These are the activations of a small neural network, seen along a few directions. Each row is one input.
In each table, some parts of the input vary, and every possible input appears once, in random order.
A made-up example of a description, with smaller parts first: line(4) and (point or ring(9) or (values(2) and ring(8))).
Shared parts are said once, and a part with two or three values counts as separate values.

Other details of the inputs vary at random and push rows far along two fixed directions, the same in every table; ignore that.
To show where, the next rows are all for the same input, with only those details redrawn:
[-34  86  18   6  54   7   0 -23  -4  22  53 -26   5]
[-39  81  10   6  47   8 -10 -18   5  29  63 -25   2]
[-39  90  17   6  49   8  -6 -21  -1  25  59 -24   2]
[-32 -20 -40  42  -2 -11 -19  13  46  41  16  10 -19]
[-39 -22 -46  44 -12 -12 -30  18  56  43  24  13 -24]
[ 28  28  28  14  79 -17  81 -36 -40  20 -22 -28  16]
[ 32  18  29  15  80 -20  89 -38 -45  22 -30 -27  18]
[-29 -24 -38  42   0 -11 -13  13  45  39  15  10 -14]

Table:
row 1: [ 37  28  48 -23  60  28  83  -1 -15   9 -27  21  13]
row 2: [-10 -29  14 -21 -69   6 -43  37  28 -22   3  38 -18]
row 3: [-49  90   7  10  40  10 -24 -14  12  25  68 -21   0]
row 4: [ 13 -24 -16 -27 -68   7 -39  41  24 -16  -7  31 -24]
row 5: [-34  75   9 -19   0  10 -50  -3 -45 -29  47 -48   9]
row 6: [-13 -34 -29  -8 -42   8 -32  -1  28 -26 -14   1 -18]
row 7: [ 39  26  30 -11  69  11  89 -19 -29   5 -25  20  27]
row 8: [-25 -23 -43  24  -8   4 -31  34  57  31  27  52  -8]
row 9: [-17  69  35 -10   9  18 -62 -39 -31 -23  63 -33  14]
row 10: [-12 -72 -25  12 -55 -33 -65  26  11  -7  19  34 -12]
row 11: [  72 -115   20    8  -33    5   61   -3   -8   -9 -106   10   -2]
row 12: [-17 -50 -41  11 -32 -15 -57  -1  16 -17   9  -9 -19]
row 13: [-28  78   8  -1  56  16 -24  -7  -4  15  78  15  10]
row 14: [-18 -22 -18 -14 -68  26 -32  49  26 -18 -16  -2 -23]
row 15: [-22  78  37 -21   0  26 -58 -32 -14 -25  60 -30  22]
row 16: [-26 -12 -35  -2 -62  12 -39  37  19 -21  -3  -7 -10]
row 17: [-14 -36  -7 -10 -62  -5 -45  24  18 -21  10  38  -6]
row 18: [ 46  14  33 -23  35 -12  67 -19 -85 -36 -58 -49  36]
row 19: [-26 -34 -20 -18 -64  25 -49  22  53 -22  -4   7 -34]
row 20: [ 72  -1  24 -22  35 -31  40 -24 -90 -26 -27 -19  22]
row 21: [-23  70  44 -41  -4   0 -50 -10 -29 -31  63  -4  21]
row 22: [  52 -114  -10   22  -41   -6   34  -10    0   -8  -85   16    5]
row 23: [ 35 -93 -28  40  15 -30  78   7  22  40 -79  13   0]
row 24: [ 31   7  26 -25  34  -9  35 -43 -50 -41 -35 -37  19]
row 25: [ 45 -92  -5  23   2  -6 100  19  36  36 -96  19 -16]
row 26: [ 67  20  34 -44  23 -11  61 -24 -78 -33 -45  -5  25]
row 27: [-31 -10 -31  24 -14  10   7  17  60  35  -4  21 -18]
row 28: [  9 -30 -39 -10 -52 -20 -52  27   5  -6   5  24  -5]
- What is each input in this table made of? => line(4) and (values(2) or ring(5))
- The inputs of row 7 and row 1 match in every part but the line(4) part. If row 16 is changed in the same way as row 7 into row 1, which row does it become? => row 14
- List by row number the other rows that have the line(4) part in common with row 15. => row 8, row 18, row 21, row 23, row 24, row 28

Table:
row 29: [ 10  25  18  -9  24  20  24 -25   4  -2  -2   5   7]
row 30: [-49  67 -23 -16 -20  24 -72  23  47   9  83  36  -5]
row 31: [ 33 -24  42  14  33  -4  52 -38 -27   3 -27  -8  17]
row 32: [ 14  61  20 -29  48  -3  48  -8 -52 -11  -8 -24  11]
row 33: [ 43 -18  -4   8  31 -25  46  -3 -52   2 -37 -18  19]
row 34: [ -42   10  -15  -38 -102   39  -97   47   45  -35   34   16  -22]
row 35: [-72  60 -12 -11 -23  39 -60  16  64   6  58   5 -21]
row 36: [-44  58 -11  -5 -23  27 -77  28  43  14  83  34  -4]
row 37: [-64  59 -22 -10 -33   6 -70  40  38  11  68  -2 -25]
row 38: [-16  81  61 -24  44  18  -7 -48 -20  -8  51 -21   7]
row 39: [-20  86  22 -11  27  33  -1 -17 -14  -4  30 -47  10]
row 40: [-30  81  35  -3  29  13  -9 -32 -28  -7  41 -55  12]
row 41: [-45  -3 -36   5 -31   2 -81  26  48   7  66  45 -21]
row 42: [  8  28  44 -10  46  -8  28 -47 -39  -6  -2 -37  13]
row 43: [-50 104  25  -8   5  32 -33 -11   5   1  58 -42  -3]
row 44: [  9  52  56 -24  44  15  58 -25 -19  -3 -18 -28   6]
row 45: [  1 -78 -39  33 -40  10   7  31  56  25 -44  25 -16]
row 46: [ 76 -39  57 -39  -6  -4  37 -33 -76 -57 -57  -1  22]
row 47: [-14 105  33 -30  33  30   2   2 -20  -1  46  -8  19]
row 48: [ 24 -91 -37  31 -26 -19 -12  25  22  21 -18  49  -5]
row 49: [-45 -33 -49  12 -65   2 -55  65  79  24  26  41 -34]
row 50: [-56  64   1  -6 -27  20 -75  30  44  17  90  33  -9]
row 51: [ 34 -10  25  -1  25  -8  71  11 -30  11 -44   7  13]
row 52: [ 16  42  26  -6  54   0  31 -56 -47 -12  -5 -32  25]
row 53: [ 36 -63   6  25  11  -4  28 -21  -3   9 -40   9   5]
row 54: [ -3  35   9 -13  17  27  28 -10   8   2  -9  -8   4]
row 55: [ 13  36  37 -23  30  -1  29  -4 -15   1  13  10   7]
row 56: [-19  93  30 -26  37  -7  -7 -17 -45 -10  50 -38  10]
row 57: [  6  50  30 -20  47  11  54 -26 -33 -14 -21 -42   5]
row 58: [ 54 -89   5 -13 -43 -24   0  -8 -44 -48 -65  -1  10]
row 59: [-19  82  23 -23  46  -5 -19 -24 -37 -16  57 -18  17]
row 60: [ -4 -89 -42  32 -46 -14   7  27  51  22 -50   2 -32]
row 61: [ 23  40  38 -15  50 -25  28 -29 -62  -5   6 -21  16]
row 62: [ 43 -20   2   6  43 -15  74 -39 -46  -9 -61 -39  19]
row 63: [-40   5 -44  22 -33  -7 -94  29  33  15  62  19  -8]
row 64: [ -3 -95 -43  37 -23 -23 -11   0  35  10 -32  12 -14]
row 65: [-68  58 -26 -17 -26  25 -65  42  54   6  71  26 -17]
row 66: [-24  91  13 -27  39  -2 -13 -13 -39 -18  49 -32  11]
row 67: [ 28 -69 -26  25 -16 -30  42  32  -6  18 -56   8  -6]
row 68: [   5 -107  -44   42  -51    4  -13   30   74   28  -35   43  -19]
row 69: [ 12 -81 -18  21  -6  -9  10  -9  26   8 -33  24 -12]
row 70: [ 35 -25  40   9  26   3  68 -22 -14   8 -43   2  11]
row 71: [  1 -94 -22  28 -37  -6   4  22  62  22 -35  35 -25]
row 72: [ 36 -53  -4  -1  16 -15  50  11   1   4 -39  40   1]
row 73: [ 11  32  -3  -2  15   0  16  13 -24   4  -2 -14   7]
row 74: [ 31 -52  -7  16  25 -22  60 -25 -26  -6 -67 -26   2]
row 75: [ 10  22  20  -3  33  12  12 -39 -12  -6   7  -3  11]
row 76: [ 50 -42 -12   2  20 -13  74  15 -14   6 -68  21   8]
row 77: [-56  73   9  -6  -1  11 -55 -12  14  -4  62 -42 -11]
row 78: [-63  11 -19  16 -51  31 -58  32  74  23  42  12 -24]
row 79: [  -5 -109  -68   53  -54  -16  -26   27   52   21  -38    6  -20]
row 80: [  7 -90 -84  30 -50 -22  -2  54  42  21 -44  30 -23]
row 81: [-41 -46 -51  40 -50   1 -86  16  60  21  31  12 -18]
row 82: [-29  78  44  -1  32  11 -26 -42 -25  -2  53 -39  16]
row 83: [ 49 -15  11  -5  39 -16  48 -22 -43  -4 -23  21  17]
row 84: [-10  16 -35   1   0 -13 -18   8  -9  -4  17  -8   0]
row 85: [ 64 -17  36 -46 -14   2  56 -10 -74 -59 -78 -33  15]
row 86: [  3 -92 -50  43 -41 -38 -10  38  18  21 -28  16 -13]
row 87: [   1 -116  -58   50  -50  -42  -28   37   33   28  -21   38  -12]
row 88: [ 27  39  14 -15  53 -17  27 -32 -61 -10   4 -13  26]
row 89: [ 50 -50  20  16  26 -28  54 -11 -37   9 -34  21  14]
row 90: [ 42 -14  35  -9  40 -26  49 -18 -41   0 -20  12  13]
row 91: [ 31  -1   0  -1  29   1  67 -19 -25  -3 -58 -29   6]
row 92: [ -1 -23   4 -35 -84  23 -65  25  23 -39   9  30 -11]
row 93: [ 48 -70  -3 -18 -48 -17   7   1 -42 -51 -67 -19   7]
row 94: [-51  73  17 -18   5  36 -47 -10  40  -5  66   5 -10]
- The inputs of row 40 and row 70 match in every part but one. If row 66 is changed in the same way as row 40 into row 70, which row does it become? => row 72
- What is each input in this table made of? => ring(6) and (point or (values(2) and ring(5)))
- Which other rows does row 64 become when the values(2) part takes its other values? List them by row number. => row 59
- List by row number the other rows that have the ring(6) part in common with row 53. => row 31, row 38, row 41, row 46, row 48, row 69, row 75, row 83, row 89, row 90
- Which other rows does row 94 become when the values(2) part takes its other values? List them by row number. => row 72

Table:
row 95: [  1   6  11  14  14   0  21  -7 -16   6 -10 -25   1]
row 96: [ 17   7  33 -27  -5  18  14 -12  -4 -19 -11   1  -4]
row 97: [-31  54  10  -1  10  21 -28 -17  13   4  37 -27   3]
row 98: [ 40 -37  16  14   9  -5  66   7 -10  15 -52   5  -4]
row 99: [-24 -39 -60  18 -56  14 -44  36  75  21   7  41 -28]
row 100: [ 38 -40  -7   7  29 -25  41  -2 -24   3 -34  14   5]
row 101: [-20 -57 -55  16 -78  -8 -61  41  39  -4  -3   6 -21]
row 102: [ 49 -68  14  23  20 -21  77   2 -28  14 -66  17  11]
row 103: [-15  41  36 -27   1  24 -10 -26 -12 -30  15 -24   4]
row 104: [  9 -26  10  -4 -10  -2   3 -21 -11 -19 -27 -15  -6]
row 105: [-52 110  15 -30  27  31 -34  -7  -4 -15  66 -27   1]
row 106: [ 13 -94 -62  43 -35 -22  -8  12  36  21 -33  26 -14]
row 107: [ 29 -19  12   4  31 -31  47 -19 -33   8 -29 -17   5]
row 108: [ 34 -38   9   6  12   5  46  -1  11  16 -49  10   0]
row 109: [-12  48  28  -8  28  21  12 -19  -2  -3   9 -27  14]
row 110: [ 26  -4  16  -9  17 -10  54   1  -9  11 -33   3  -4]
row 111: [-22  96  32 -42   2  21 -40   4 -30 -27  60  -7  21]
row 112: [-13 -83 -69  36 -41 -20 -42  36  50  19  -4  28 -29]
row 113: [-31 -43 -30   9 -63   0 -86  18  51  -3  35  36 -22]
row 114: [  6  28  21   0  34   6   8 -28 -18   5  14 -22  15]
row 115: [ 10  25  30 -15  35 -15  39  -9 -29   2  -2   1  14]
row 116: [-59   2 -46  -3 -83  19 -99  49  54 -10  42   8 -18]
row 117: [ -7  48  22 -12  29 -15  -1 -12 -19   4  34  -4   7]
row 118: [-15  27  11  12   8   2 -15  -6  -9  11  28 -17  -1]
row 119: [-26  65  39 -33   2  23 -40 -18  -5 -26  56   5   8]
row 120: [ 13  34  15 -21  32  13  30  -1 -15  -2  -3  -1  -1]
row 121: [ 60 -71  -7   5  -9 -30  39   4 -42 -12 -65  -7  11]
row 122: [-17  53   3 -10  17  16 -11  -9  -1  -1  39  12  13]
row 123: [ 28 -42  10   3  -5 -10   9 -23 -21 -13 -31  -4  -1]
row 124: [-32  69  23 -17  17   5  -1  -9  -1  -4  29 -25   1]
row 125: [-51 -10 -54  19 -48  15 -58  23  65  10  28  16 -18]
row 126: [  2  12  23   8  17   5  37  -8 -19   3 -19 -20   6]
row 127: [ -3 -66 -49   3 -81   2 -46  57  49   3 -13  36 -24]
row 128: [ 30 -35   8  22  17 -19  37   0 -20  13 -27   9   6]
row 129: [ 51 -67   6  22  26 -23  54 -12 -18  13 -56  13  15]
row 130: [-37  82  18 -18  21   4 -19 -16 -10  -2  44 -34   0]
row 131: [  7 -23 -19   7  12 -11  21   0  -6   0 -26 -12  -7]
row 132: [ 63 -36  16  -9  11 -27  47  -3 -57 -20 -51   0  23]
row 133: [ 11   6  23  -5  29   6  26 -11  -6   5  -1   6  19]
row 134: [-19  72  20 -27  38  12  -6  -4 -18 -10  49   0  10]
row 135: [-34 -25 -59  25 -43  -1 -70  25  56  18  40  39 -15]
row 136: [-16  37 -11   0  12  12  -9 -17  -1  -2  15 -17   4]
- The inputs of row 111 and row 127 match in every part but one. If row 102 is changed in the same way as row 111 into row 127, which row does it become? => row 98
- The inputs of row 118 and row 128 match in every part but one. If row 123 is changed in the same way as row 118 into row 128, which row does it become? => row 113
- What is each input in this table made of? => ring(6) and (values(2) or ring(5))
- Which other rows does row 132 become when the values(2) part takes its other values? List them by row number. => row 113
- Which other rows does row 114 become when the ring(5) part takes its other values? List them by row number. => row 106, row 107, row 112, row 118
- List by row number the other rows that have the ring(6) part in common with row 97. => row 95, row 101, row 104, row 130, row 131, row 136
